These are the activations of a small neural network, seen along a few directions. Each row is one input.
In each table, some parts of the input vary, and every possible input appears once, in random order.
A made-up example of a description, with smaller parts first: line(6) and (point or (values(2) and ring(5)) or ring(11)).
Shared parts are said once, and a part with two or three values counts as separate values.
In the rows, 128 means zero.

Other details of the inputs shift rows strongly along three fixed directions, in all tables alike. That doesn't count.

A family of inputs:
r1: [129 134 127 136 135 137 136 128 137 131 134]
r2: [132 133 129 135 133 132 128 134 142 129 129]
r3: [126 138 136 135 127 127 134 139 130 138 132]
r4: [124 135 129 134 137 124 126 139 125 129 133]
r5: [137 138 120 137 128 128 126 124 133 125 139]
r6: [124 134 139 136 123 129 131 139 126 129 131]
r7: [125 107 124 103 130  81 158  93 116 129  93]
r8: [133 130 126 135 138 134 123 132 133 118 130]
r9: [123 130 128 141 127 126 130 134 119 126 137]
r10: [124 134 124 138 134 134 133 126 136 126 136]
r11: [134 132 124 142 121 132 130 122 130 122 140]
r12: [ 97  91 168  96 136 160  29  53 122 194 148]
r13: [131 130 140 135 125 129 127 143 125 128 128]
r14: [133 138 120 140 125 129 131 121 133 128 141]
r15: [131 103 129  99 135  84 149 101 116 121  84]
r16: [133 132 128 140 122 123 124 134 118 124 137]
r17: [133 134 128 133 138 136 130 131 136 128 131]
r18: [124 136 131 136 134 128 135 137 126 137 134]
r19: [133 136 121 137 132 128 125 126 133 123 137]
r20: [127 138 132 135 129 135 133 128 141 128 132]
r21: [128 133 129 139 127 137 132 125 130 119 135]
r22: [131 136 137 132 131 126 122 143 128 126 127]
r23: [127 133 133 137 129 128 126 136 118 121 133]
r24: [129 128 135 136 133 131 129 141 121 128 130]
r25: [128 127 133 140 125 136 132 132 139 126 131]
r26: [131 108 120 104 127  88 157  83 127 123  94]
r27: [127 140 136 131 131 125 127 141 130 131 130]
r28: [100 139  40  65  63 198 112 160 112 133  73]
r29: [ 93  87 177  99 128 158  36  62 109 203 147]
r30: [131 130 134 135 132 125 122 146 130 130 126]
r31: [136 111 124 101 125  78 152  93 116 128  93]
r32: [131 139 126 134 135 133 127 126 133 122 134]
r33: [133 124 137 119 129 134 136 143 141 127 144]
r34: [129 127 128 138 133 137 127 130 131 116 132]
r35: [125 128 128 140 130 137 132 128 132 120 134]
r36: [129 127 130 120 133 133 134 137 134 121 148]
r37: [140 102 128  98 137  96 153  94 128 121  83]
r38: [128 139 124 140 124 121 130 130 123 134 141]
r39: [125 128 132 138 132 128 126 139 120 122 132]
r40: [130 131 126 137 135 123 121 138 121 124 133]
r41: [ 96  90 172  98 128 160  35  54 130 203 147]
r42: [132 131 130 137 130 137 127 127 129 115 133]
r43: [132 102 127 104 125  81 150  96 111 120  90]
r44: [130 106 133  98 130  82 154 104 125 132  84]
r45: [123 140 136 134 128 126 132 138 130 134 132]
r46: [139 132 134 133 131 136 125 136 138 124 127]
r47: [124 129 136 139 124 128 131 141 128 132 130]
r48: [130 121 134 121 131 132 134 144 143 127 143]
r49: [135 136 133 133 131 134 129 133 140 128 130]
r50: [135 134 127 134 135 134 123 129 131 117 131]
r51: [134 133 138 133 130 127 124 145 128 130 127]
r52: [131 136 131 134 134 126 122 138 121 123 131]
r53: [122 140 129 136 130 125 132 132 123 131 136]
r54: [128 127 136 138 127 127 126 144 127 128 128]
r55: [ 97 138  29  72  60 193 114 152 106 135  82]
r56: [135 130 123 137 136 132 122 129 131 118 133]
r57: [129 122 126 123 134 130 133 137 134 121 150]
r58: [132 126 133 138 128 136 127 135 138 122 128]
r59: [127 128 125 142 128 135 131 125 130 120 137]
r60: [131 124 125 123 131 128 131 136 134 122 151]
r61: [128 138 125 136 131 120 124 135 122 129 136]
r62: [127 122 129 121 136 133 134 140 136 122 147]
r63: [127 132 140 137 122 129 133 141 126 132 131]
r64: [130 136 132 135 128 135 134 130 141 131 132]
r65: [133 100 130 103 129  98 162  90 126 123  87]
r66: [123 135 133 137 129 125 132 140 132 138 132]
r67: [136 129 136 136 126 138 128 134 136 122 129]
r68: [128 132 139 135 126 128 126 142 125 125 129]
r69: [128 133 136 137 124 138 132 130 137 123 131]
r70: [133 129 124 140 128 132 124 127 129 116 136]
r71: [126 134 121 139 132 132 132 124 134 126 138]
r72: [137 135 126 137 127 121 121 135 120 126 135]
r73: [136 129 131 135 133 134 123 137 140 124 127]
r74: [131 130 136 137 123 138 134 131 137 126 131]
r75: [121 129 132 139 129 128 131 137 121 126 134]
r76: [130 137 136 132 130 126 128 142 130 134 129]
r77: [127 140 130 133 134 124 126 136 123 128 134]
r78: [135 125 125 123 126 128 133 134 134 124 153]
r79: [141 133 122 138 129 130 122 126 131 120 136]
r80: [133 131 133 134 138 129 125 143 123 130 128]
r81: [138 130 124 141 123 132 125 124 128 118 138]
r82: [125 132 128 142 124 124 128 133 119 127 137]
r83: [123 138 124 139 128 121 129 132 123 132 139]
r84: [131 134 121 137 136 131 126 127 133 122 136]
r85: [130 100 128 104 128  84 152  97 112 119  89]
r86: [136 134 134 132 132 135 123 134 138 120 127]
r87: [123 134 133 138 126 128 131 134 119 125 135]
r88: [100 147  37  62  67 194 112 159 116 140  74]
r89: [134 127 131 137 134 140 130 132 131 122 130]
r90: [134  98 124 104 129  93 153  88 122 113  89]
r91: [129 107 124 100 133  80 152  96 116 126  90]
r92: [119 135 128 137 133 125 132 135 125 132 135]
r93: [129 133 128 142 119 124 129 131 119 128 139]
r94: [132 133 126 137 132 121 119 138 121 124 133]
r95: [128 136 132 133 137 127 129 140 125 134 131]
r96: [131 122 132 119 136 136 137 141 137 127 145]
r97: [130 126 137 118 130 133 134 142 141 124 144]
r98: [127 139 126 137 131 134 133 123 134 125 137]
r99: [137 132 122 137 133 130 120 129 131 118 134]
Description of these inputs: line(9) and (point or (values(2) and ring(5))).
Changing only the line(9) part turns r67 into r28. The same change can be made to r33. Which row results?
> r97
Changing only the line(9) part turns r32 into r19. The same change can be made to r36. Which row results?
> r60
Changing only the line(9) part turns r17 into r88. The same change can be made to r65. Which row results?
> r69
Change only the line(9) part in r22. List by row number the other rows that result.
> r15, r30, r40, r51, r52, r72, r80, r94
Change only the values(2) part in r31. List by row number the other rows that result.
> r5
Which other rows agree with r90 in the line(9) part? List them by row number.
> r7, r9, r40, r56, r57, r59, r71, r84, r85, r91

A family of inputs:
r100: [122 118 111 114 124 100 140 112 103 117 101]
r101: [137 154 136 170 139 153 152 173 154 104 164]
r102: [132 116 108 117 121 112 147  99 132 121 106]
r103: [142 159 134 173 150 145 155 174 155 105 165]
r104: [ 82 124 105  76  98 190  43 129 106 191 125]
r105: [151 161 131 184 144 152 132 166 151  96 152]
r106: [132 113 214 165 165 121  67  56 146 163 195]
r107: [122 116 138 114 126 102 157 124 120 128 100]
r108: [ 94 120 106  79 106 198  51 117 128 178 137]
r109: [139 162 129 191 139 121 144 168 130 111 162]
r110: [127 120 113 115 121 101 142 111 105 125 104]
r111: [119  99 225 154 159 121  62  86 130 173 183]
r112: [146 158 118 179 140 145 142 160 140  97 173]
r113: [133 113 113 117 132 108 148 100 124 104 112]
r114: [130 131 126 123 120  91 148 108 116 128 104]
r115: [129 116 122  98 124 101 142 130 117 129 101]
r116: [131 114 125 102 118 103 145 129 115 128  99]
r117: [113 164  47 106  76 227 102 207 128 128 136]
r118: [133 106 125 102 119 118 153 114 138 117 102]
r119: [124 121 133 112 134  99 155 124 120 133  99]
r120: [136 121 133 125 130 101 137 115 117 122  86]
r121: [141 112 124 100 133 108 151 117 139 116 110]
What is each input in this table made of?
> values(2) and (point or line(4) or ring(6))
Change only the values(2) part in r105. List by row number the other rows that result.
> r120
